Each row below holds a small network's activations on one input, seen along a few directions.
Each table varies a few parts of the input and shows all the possible inputs, shuffled.
Descriptions start from the smaller parts, as in this example, which fits no table here: one of 4 places along a line, together with either a single point or one of 11 places around a ring or (one of 2 separate values, together with one of 8 places around a ring).
Shared parts are said once, and a part with two or three values counts as separate values.
In the rows, zero is written as 128.

Other details of the inputs vary at random and push rows far along two fixed directions, the same in every table; ignore that.

Rows:
x1: [111 114 143 108 119 138 137 164 133 153 115 124 136]
x2: [ 95  89 162 117 157 139 101 158  89 134 104 155 119]
x3: [136 136 101 147  88 135 140  98 159 124 139 113 127]
x4: [115 125 146 111  70 141 111  76 152 146 172 132 112]
x5: [174 165  64 185 170 107 169 116 140  76 106 101 148]
x6: [106 123 167  63  83 145 113  94 126 164 162 143 116]
x7: [163 162  82 189 142 105 142 109 145  82 135 100 134]
x8: [178 151  94 193 242  87 131 200  98  76  70 118 139]
x9: [152 163  80 160 102 133 156  62 152  89 143 113 136]
x10: [104  96 158 118 187 134 107 173  86 122  90 154 125]
x11: [ 94 115 140 113  55 164 115  66 149 147 168 137 112]
x12: [121 138 141 103 112 137 116  97 125 131 150 141 123]
x13: [116 111 133 120 132 138 126 146 121 144 116 126 130]
x14: [175 170  73 169 138  98 160 126 149  93 132 103 148]
x15: [152 150  75 177  89 124 153  82 172 104 143 105 131]
x16: [109  96 175 101 144 121 102 179 103 158 114 145 120]
x17: [123 138 139  96 113 134 120 101 124 137 149 135 123]
x18: [134 143 129 121 103 117 148 145 149 146 143 114 125]
x19: [126 118 141 127 111 119 117 127 133 140 139 127 123]
x20: [107 118 161  82  75 140 113 105 137 160 162 134 117]
x21: [122 100 147 119 199 127 122 206  89 141  77 141 141]
x22: [105  96 165  97 183 134 115 185  87 148  86 154 131]
Each input here is: one of 2 separate values, together with either a single point or one of 10 places around a ring.
Question: Changing only the choice among 2 separate values turns x4 into x11. The same change can be made to x18. Which row results?
Answer: x1
Question: Which other rows does x13 become when the choice among 2 separate values takes its other values? List them by row number.
Answer: x20

Rows:
x23: [121 111 137 162 227 131  80 158  59  83  78 166 122]
x24: [139 121 143 134 246 103 126 184  59  89  74 153 133]
x25: [ 57  75 183  74  80 189 108  69 112 155 135 172 105]
x26: [130 161 115  92  66 148 144  59 160 144 177 119 131]
x27: [ 97  91 164  88 130 146 121 161 115 162 108 144 128]
x28: [118 114 184  80 142 110  99 175 102 165 131 143 116]
x29: [123 136 123 114  49 134 148  88 164 138 162 116 127]
x30: [122 126 112 149  49 134 146 106 177 138 162 107 121]
x31: [139 151  79 155 112 153 144  39 129  79 134 133 132]
x32: [138 118 116 144 204 117 132 198 108 130  75 122 148]
x33: [141 160 129 110  38 114 140  72 170 137 190 108 114]
x34: [ 96  99 152 100 133 151 119 159 123 162 112 136 129]
x35: [188 176  62 191 147  83 166 146 159  89 124  85 148]
x36: [140 117 106 167 189 113 154 214 122 112  67 113 143]
x37: [ 71  77 180  88  62 153 125 140 141 177 142 140 114]
x38: [106 131 113 156  74 167 118  17 148  97 165 145 109]
x39: [172 163  86 162 121  98 143 123 156 114 144 100 138]
x40: [116 116 175  76 152 121 128 173 101 153 118 146 127]
x41: [144 133 140 162 241 102 101 165  63  73  88 146 122]
x42: [ 89  80 163 105 152 163 103 101  85 129 102 169 119]
x43: [ 83  85 175 124 166 159  74 108  78 120 112 179 109]
x44: [142 121 134 139 189  93 141 214 112 122  89 122 142]
x45: [128 150 106 109  46 152 149  57 166 136 169 118 129]
x46: [108  89 160 117 134 123 128 185 121 153 105 134 130]
x47: [190 169  49 205 166  98 153 142 158  93 110  83 151]
x48: [ 85  78 194  74  97 148  83 145 121 196 139 147 110]
x49: [180 177  62 172 138 103 177 125 158  87 124  93 149]
x50: [176 166  58 193 183 111 163  95 121  52 106 115 147]
x51: [117 120 182  71 166 115 101 178  94 164 126 147 122]
x52: [148 150  78 172 107 125 146 116 171 120 139  94 136]
x53: [132 135 112 136  41 132 144  83 179 139 169 104 124]
x54: [155 162  84 145 112 127 132  99 153 123 146 106 137]
x55: [128 155 107 103  55 155 141  53 161 143 170 120 129]
x56: [163 159  82 163 100 112 137 104 162 117 147  98 134]
x57: [173 154  61 210 130 100 155 144 169  99 122  84 140]
x58: [144 120 126 150 173  97 126 211 110 125  88 122 135]
x59: [ 79 100 202  32  98 158  83 127 113 201 160 160 114]
x60: [131 151 133 109  54 115 153  87 163 131 176 113 120]
x61: [ 88 110 205  31 116 145 105 138 101 185 148 158 115]
x62: [124 112 148 155 236 120  86 162  57  87  84 163 123]
Question: What do these inputs look like to the network?
Answer: one of 5 places along a line, together with either one of 2 separate values or one of 6 places around a ring
Question: Changing only the place on the line of 5 turns x53 into x58. The same change can be made to x47. Which row results?
Answer: x54
Question: Changing only the place on the line of 5 turns x41 into x23. The same change can be made to x60. Which row results?
Answer: x29
Question: Which other rows does x43 become when the choice among 2 separate values takes its other values? List them by row number.
Answer: x42
Question: A walk changes only the place on the line of 5. It starts at x24 and steps to x50. List the rest of the walk in order.
Answer: x31, x42, x25
Question: Which other rows does x30 become when the place on the ring of 6 takes its other values? List them by row number.
Answer: x34, x36, x37, x52, x57
Question: Which other rows does x62 become when the choice among 2 separate values takes its other values? List them by row number.
Answer: x50
